A small network was shown many inputs. Here are its activations along a few directions, one row for each input.
In each table, some parts of the input vary, and every possible input appears once, in random order.
A made-up example of a description, with smaller parts first: one of 8 places around a ring, together with either a single point or one of 11 places along a line or (one of 2 separate values, together with one of 6 places along a line).
Shared parts are said once, and a part with two or three values counts as separate values.
In the rows, zero is written as 128.

Other details of the inputs shift rows strongly along two fixed directions, in all tables alike. That doesn't count.
To show where, the next rows are all for the same input, with only those details redrawn:
[ 94 171 123 134 118 129 115 116 121 140 165]
[160 121 122 130 179 155 181 198 129  66  97]
[123 200 104 140 179 136 147 143 163 108 166]
[109  78 154 123  79 140 124 149  57 114 103]
[133  49 159 120  91 150 143 180  49  92  73]
[159 121 121 128 177 155 178 198 127  67  98]
[115 174 114 137 151 136 138 138 140 115 154]

A family of inputs:
row 1: [141 110 114 118 174 130 167 160 157  74 110]
row 2: [144 165 146  93 168 122 144 121 160 120 136]
row 3: [148 146  93 139 165 130 143 119 177 135 132]
row 4: [193 113 151  97 175 137 181 161 153  88  80]
row 5: [117 165 118 128 169 121 142 123 166 106 136]
row 6: [ 94 116 138 137  77 127 115  89 114 163 124]
row 7: [162 120 132 132 173 144 182 177 131  61  89]
row 8: [112 125 135 126 103 106  82  85 112 146 135]
row 9: [120  43 137 125  69 126 107 122  72 164  95]
row 10: [125  68 143 113  91 125  86 136  73 131 106]
row 11: [120  25 151 100  89 136 135 175  64 100  78]
row 12: [ 99 134 167  88  85 115  86  95  97 176 154]
row 13: [130 121 108 124 144 126 122 141 128 137 128]
row 14: [161 182  86 148 187 131 130 132 199 136 150]
row 15: [114 117 131 126  88 114  74 110  97 166 140]
row 16: [135  66 165 128  83 116  91 114  71 118 106]
row 17: [ 82 150 112 126 106 111 106 105 138 162 175]
row 18: [104 172 123 144 116 127 121 119 125 147 160]
row 19: [136 159 130 149 122 105 102  81 150 138 153]
row 20: [119 126 164 100  78 122 104  93 108 192 133]
row 21: [ 93 117 135 139  82 127 111 107 110 170 131]
row 22: [126 173 112 154 142 141 154 128 156 135 145]
row 23: [ 96 158 107 139 112 117 124  83 167 163 166]
row 24: [145 190 104 143 179 120 108 131 174 114 179]
row 25: [139  17 153 103  98 127 126 151  57 102  55]
row 26: [132 115 121 126 139 119 157 127 151 105 115]
row 27: [158 116 115 127 182 151 176 198 146  81  93]
row 28: [187 112 148 102 168 149 180 158 160 112  87]
row 29: [137  24 143 103 103 137 121 172  57 109  69]
row 30: [ 89 150 108 138 108 115 115  96 153 173 172]
row 31: [189 115 117 153 171 144 150 171 155 100 112]
row 32: [123 158 105 130 144 111 121  86 161 143 144]
row 33: [117 109 130 139  76 118  84  75 113 175 131]
row 34: [110 169 129 146 115 120 137  91 138 134 144]
row 35: [ 93 112 145 131  80 113 114  86 108 146 119]
row 36: [138 168 121 160 120 118  99  80 163 159 169]
row 37: [166 130 113 133 163 121 137 129 160 103 106]
row 38: [140 130 114 119 180 147 159 180 148  82 111]
row 39: [114 169 122 155 114 133 137  94 145 150 149]
row 40: [116 169 117 136 147 136 138 139 135 117 153]
row 41: [109 133 164  92  83 117  93 100  99 186 145]
row 42: [141 159 117 145 138 119  98 124 143 141 165]
- What do these inputs look like to the network? => one of 6 places around a ring, together with either a single point or one of 6 places along a line
- The inputs of row 1 and row 11 match in every part but the place on the ring of 6. If row 25 is changed in the same way as row 1 into row 11, which row does it become? => row 29
- The inputs of row 22 and row 34 match in every part but the place on the ring of 6. If row 31 is changed in the same way as row 22 into row 34, which row does it become? => row 19
- Which other rows agree with row 33 in the place on the ring of 6? List them by row number. => row 3, row 6, row 23, row 28, row 36, row 39
- Start at row 18 and move only the place on the line of 6, one step at a time. The first step leads to row 27. Which rows follow, in order? => row 17, row 13, row 15, row 42
- Start at row 2 and move only the place on the ring of 6, one step at a time. The first step leads to row 12. Which rows follow, in order? => row 41, row 20, row 28, row 4

A family of inputs:
row 43: [183  37 140 130 138 150 160 207  83  65  53]
row 44: [138  78 154 108 121 141 135 167  86 100  90]
row 45: [165 185  83 144 222 138 159 172 201  80 146]
row 46: [174 193 106 134 190 122 134 116 205 140 151]
row 47: [164  57 147 118 116 127 149 137 129 120  77]
row 48: [152  95 132 115 132 115 121 113 132 127 101]
row 49: [138  86 139 110 131 144 163 170 106  98  86]
row 50: [103 110 133 142  84 127 111 110  97 145 126]
row 51: [137 210 102 135 201 136 169 138 197 107 153]
row 52: [134 135 139 125 131 138 145 133 123 116 126]
row 53: [ 64 151 120 138  75 113  83  73 112 181 172]
row 54: [ 85 168 126 151  82 113  87  67 121 176 176]
row 55: [ 97 116 121 132  98 122 102 117 103 149 143]
row 56: [ 90 103 168 118  49 111  83  95  63 164 138]
row 57: [ 96 194 109 120 148 122 119 105 161 152 182]
- What do these inputs look like to the network? => either one of 3 separate values or (one of 2 separate values, together with one of 6 places around a ring)
- List by row number the other inputs of the same sort as row 44. => row 43, row 45, row 49, row 50, row 51, row 52, row 53, row 54, row 55, row 56, row 57
